A small network was shown many inputs. Here are its activations along a few directions, one row for each input.
In each table, some parts of the input vary, and every possible input appears once, in random order.
Descriptions start from the smaller parts, as in this example, which fits no table here: values(3) and (point or ring(9) or (line(4) and ring(8))).
Shared parts are said once, and a part with two or three values counts as separate values.
(in the rows, 128 means zero)

Other details of the inputs shift rows strongly along two fixed directions, in all tables alike. That doesn't count.

Rows:
x1: [173 114 132 137 153 142 112 154 113 116 117  60]
x2: [193 150 143 122 140 134 111 117 121 151 125 139]
x3: [ 70  86 143 120 149 136 158  84 166 121 129 110]
x4: [191 215 108 120  98 121 103 162 142 140 150 160]
x5: [ 68 133 135 118 108 151 146 116 141 133 143 153]
x6: [ 81 118 145 144 132 111 133 121 136 124 124 133]
x7: [166 135 122 113 154 137 112 158 117 130 104  67]
x8: [140 104 114 130 143 122 107 124 125 123 107  56]
x9: [201 164 143 113 126 134 109 125 114 157 133 156]
x10: [143 183 147  97  94 178 118 135 115 145 132 127]
x11: [106 119 139 112 127 120 147  99 133 109 141 170]
x12: [137 145 106 148 133 104 115 136 181 122 138 114]
x13: [108 139 138 108 130 103 147 106 130 133 144 183]
x14: [138 124 118 112 135 125 128 162 116 129 133 128]
x15: [ 91  79 115 139 135 106 154 147 133 120 144 138]
x16: [ 68  87 137 137 166  94 153  84 158 119 131 138]
x17: [173 117 130 146 151 145 108 144 108 113 116  52]
x18: [168 147 122 110 149 136 114 162 112 131 108  81]
x19: [119 100 104 138 131 118 119 125 121 111 126 113]
x20: [ 87  70 117 162 140 107 150 125 129 111 143 114]
x21: [107 117 140 111 125 121 147 100 135 109 143 169]
x22: [137 114 113 125 157 127 112 135 127 122 104  62]
x23: [112 150  91 116  87 108 137 142  96 122 159 220]
x24: [186 165 115 141 137 125  95 146 169 130 117  68]
x25: [190 219 143  75 106 132 121 138  90 146 144 199]
x26: [102 127 144 104 125 149 151 100 147 134 133 130]
x27: [103 125 100 120 134 112 135 137 121 128 129 133]
x28: [139 153 128 139 106 140 109 135 122 145 124 166]
x29: [173 119 130 146 152 145 108 144 107 114 116  52]
x30: [207 185 142 102 116 136 112 132 105 155 139 177]
x31: [ 92  77 106 142 146 104 129 114 140 117 116  81]
x32: [115 178 134  80  92 149 155 122 121 146 154 210]
x33: [124 150 145 108 109 173 122 123 133 139 123 102]
x34: [ 76 128 131 143 100 137 153 118 141 129 126 159]
x35: [129 115 159 139 125 143 112 117 134 109 104  66]
x36: [ 87  75 135 174 144 110 126 110 153 136 125 126]
x37: [161 113 129 125 148 135 121 162 119 121 122  83]
x38: [ 79  61 109 166 147 102 141 112 140 104 132  97]
x39: [167 128 125 113 150 140 114 163 116 128 111  76]
x40: [168 139 154 103 131 145 118 107 124 114 121 108]
x41: [134 141 130 148 119 140 108 128 129 140 117 144]
x42: [122 147 121 120 109 111 146 110 127 147 148 229]
x43: [111  96 104 133 142 113 120 121 129 120 116  92]
x44: [ 96  87 115 149 140 108 157 142 125 113 147 140]
x45: [144 136 160 138 142 138 100 129 127 133  97  58]
x46: [ 87  85 114 132 152 102 147 136 140 128 125 105]
x47: [166 174 156 114  99 155 104 141 107 117 115 117]
x48: [134 108 147 161 133 126 103 122 139 144 122 106]
x49: [141 125 114 139 118 123 119 140 106 118 136 123]
x50: [155 185 141 118  85 163 124 137 114 140 115 134]
x51: [117 140 100 112 119 113 132 143 111 132 135 153]
x52: [ 72  64 136 179 145 106 130 107 162 135 133 131]
x53: [122 149 119 120 112 114 147 111 127 144 148 231]
x54: [124 113 121 138 128 116 146 151 110 121 146 139]
x55: [147 116 135 137 153 130 118  97 145 134 113 122]
x56: [103  98 109 121 142 112 143 153 132 122 137 140]
x57: [170 185 139  94 103 158 136 122 114 140 127 164]
x58: [ 76 119 120 153 101 113 138 119 138 145 144 207]
x59: [151 112 114 130 129 128 103 128 115 118 116  83]
x60: [129  92 122 136 152 125 133 153 127 115 125  94]
x61: [167 175 141 100 107 157 136 117 118 139 123 146]
x62: [ 56 125 125 146  99 131 163 115 144 126 134 180]
x63: [136 134 155 133 120 146 112 123 126 112 106  86]
x64: [ 97 128  96 135  99 105 147 140 105 119 159 202]
x65: [100 117 131 126 129 133 160  94 148 128 127 152]
x66: [114 134 154 140 142 125 114 126 131 128 110  94]
Description of these inputs: values(3) and (point or ring(9) or (values(2) and line(6))).
The inputs of x58 and x28 match in every part but the values(3) part. If x54 is changed in the same way as x58 into x28, which row does it become? -> x1
The inputs of x64 and x49 match in every part but the values(3) part. If x22 is changed in the same way as x64 into x49, which row does it become? -> x51
Change only the values(3) part in x32. List by row number the other rows that result. -> x3, x26
Change only the values(3) part in x55. List by row number the other rows that result. -> x42, x53

Rows:
x67: [178 158 143 122 124 146 107 132 117 137 118 118]
x68: [162 181 126 110 103 138 120 137 117 143 136 168]
x69: [143 106 144 131 155 147 114 123 143 120 100  36]
x70: [166 177 133 116 105 140 113 139 114 140 131 162]
x71: [ 79  88 124 139 143 104 151  99 152 125 136 149]
x72: [ 94  65 104 163 161  87 134 132 146 116 130 106]
x73: [144 104 147 142 153 149 110 119 134 120  98  39]
x74: [ 95 134 123 121 107 121 151 127 116 127 151 188]
x75: [104 126 127 127 117 131 133 128 128 126 132 141]
x76: [105 137 123 122 109 110 149 121 125 130 153 209]
x77: [163 160 134 113 117 152 111 138 117 132 115  99]
x78: [ 80  85 127 146 148 109 147 103 162 127 134 129]
x79: [104 121 127 121 126 126 142 124 126 125 130 141]
x80: [175 150 110 119 122 132 110 171  95 124 128 106]
The inputs of x68 and x77 match in every part but one. If x71 is changed in the same way as x68 into x77, which row does it become? -> x79
What do these inputs look like to the network? -> values(2) and (point or ring(6))
Change only the values(2) part in x70. List by row number the other rows that result. -> x75

Rows:
x81: [143  97 164 141 166 154 111  84 166 123  93  30]
x82: [ 94 114 129 131 112 140 146 128 117 122 128 144]
x83: [146  79 145 160 171 133 105 116 152 126 102  36]
x84: [103 124 145 122 129 128 139  95 138 132 125 146]
x85: [210 202 130  84 105 150 112 170  78 141 138 162]
x86: [242 183 146 122 132 167  75 158 109 138  98  47]
x87: [110 115 107 126 131 111 138 131 128 127 136 142]
x88: [107 120 113 120 134 115 146 139 128 127 139 150]
x89: [214 205 123  86  97 147 106 165  75 142 138 166]
x90: [111 115 110 132 125 111 141 131 125 118 141 141]
x91: [108 134 144 122 123 132 141  99 137 136 131 158]
x92: [112 122 114 143 120 114 132 128 130 120 137 148]
x93: [119 147 143 117 112 140 137 101 153 134 132 157]
x94: [103 121 119 137 121 112 137 135 126 119 135 145]
x95: [110 122 118 141 127 113 134 134 140 138 136 152]
x96: [109 121 112 138 126 112 130 128 133 129 133 149]
x97: [114 114 120 139 126 113 130 123 127 126 138 154]
x98: [132  91 133 145 166 128 107 124 147 120  96  34]
x99: [107 116 125 132 126 113 134 130 123 126 136 151]
x100: [ 83 129 129 124 108 139 140 130 129 124 136 132]
x101: [110 117 116 127 130 116 147 138 127 118 141 143]
What do these inputs look like to the network? -> values(2) or line(4) or (values(3) and line(5))
Change only the values(3) part in x87. List by row number the other rows that result. -> x89, x90

Rows:
x102: [ 40  82 130 136 121 119 151 123 127 108 139 133]
x103: [ 47  69 121 163 138 102 157 103 174 128 144 159]
x104: [151 163 140 118 113 140 132 135 117 140 140 159]
x105: [147 167 124  93 111 143 133 129 114 128 135 159]
x106: [150 160 132 121 109 136 118 132 118 143 125 158]
x107: [143 172 121 117 104 134 119 131 127 139 133 158]
x108: [ 45  99 113 144 113 130 165 134 142 118 132 137]
x109: [166 112 159 137 158 151 104 110 134 127  90  32]
x110: [ 38  65 123 148 142 101 165  82 165 116 141 139]
x111: [167  98 151 126 168 158 110 114 146 118  98  24]
x112: [152 160 115 107 122 117 129 163 104 133 140 161]
x113: [ 49  61 131 149 145 105 163  84 155 121 133 140]
x114: [147 154 112 107 123 117 127 158 108 138 138 155]
x115: [152 150 109 118 117 126 118 155 101 138 137 158]
x116: [151 168 137 121 116 137 122 139 120 138 137 167]
x117: [161 119 145 135 150 144  94 113 152 123  94  32]
x118: [146 165 138 120 115 133 121 131 111 136 126 167]
x119: [157 152 109 128 108 125 118 151 100 127 140 155]
x120: [160 157 110 124 103 122 121 155 103 123 143 159]
x121: [145 170 133 112 108 136 127 126 118 134 134 152]
x122: [145 152 132  99 116 143 135 126 109 129 129 160]
x123: [169 102 157 135 168 157 105 109 145 126  99  18]
x124: [150 159 136 120 107 135 122 138 127 140 138 161]
x125: [ 49  68 128 154 134  97 155  95 161 124 133 156]
x126: [153 155 116 117 119 116 130 160 106 126 138 152]
x127: [169  95 127 150 163 140  93 131 125 120  98  27]
x128: [152 156 111 110 120 122 122 156 101 144 138 156]
x129: [ 41  83 120 155 139  95 154  93 165 117 139 158]
x130: [169  98 131 149 164 132 103 135 136 108 100  19]
What do these inputs look like to the network? -> values(2) or ring(9) or (values(3) and line(6))
Change only the values(3) part in x121. List by row number the other rows that result. -> x104, x109
Change only the line(6) part in x117. List by row number the other rows that result. -> x105, x107, x110, x121, x129
List by row number the other inputs of the same sort as x120. -> x112, x114, x115, x119, x126, x127, x128, x130

Rows:
x131: [ 46  91  94 148 124  99 154 137 141 111 148 139]
x132: [173 183 107  96 124 142 122 184  99 135 136 130]
x133: [ 61  80 152 155 135 127 156  77 156 126 138 145]
x134: [191 143 131 103 142 136 106 161  85 121 120  95]
x135: [186 212 148  77  89 160 120 129  90 165 133 218]
x136: [152 170 161 121 108 161 103 114 126 137 111 127]
x137: [149  92 122 155 151 151  99 149 123 108  92   8]
x138: [ 58  76 155 161 145 120 135  77 189 125 103  68]
x139: [ 44  67  88 127 141  79 169 127 138 101 161 178]
x140: [223 119 106 171 162  96  72 157 136 138 118  77]
x141: [176 200 143  76  85 139 140 108 115 144 144 207]
x142: [151 118 162 132 162 158 114  94 173 132  86  33]
x143: [ 54 113  95 142  96  97 175 150  94 122 174 239]
What do these inputs look like to the network? -> point or (values(2) and ring(6))
Change only the values(2) part in x136. List by row number the other rows that result. -> x137
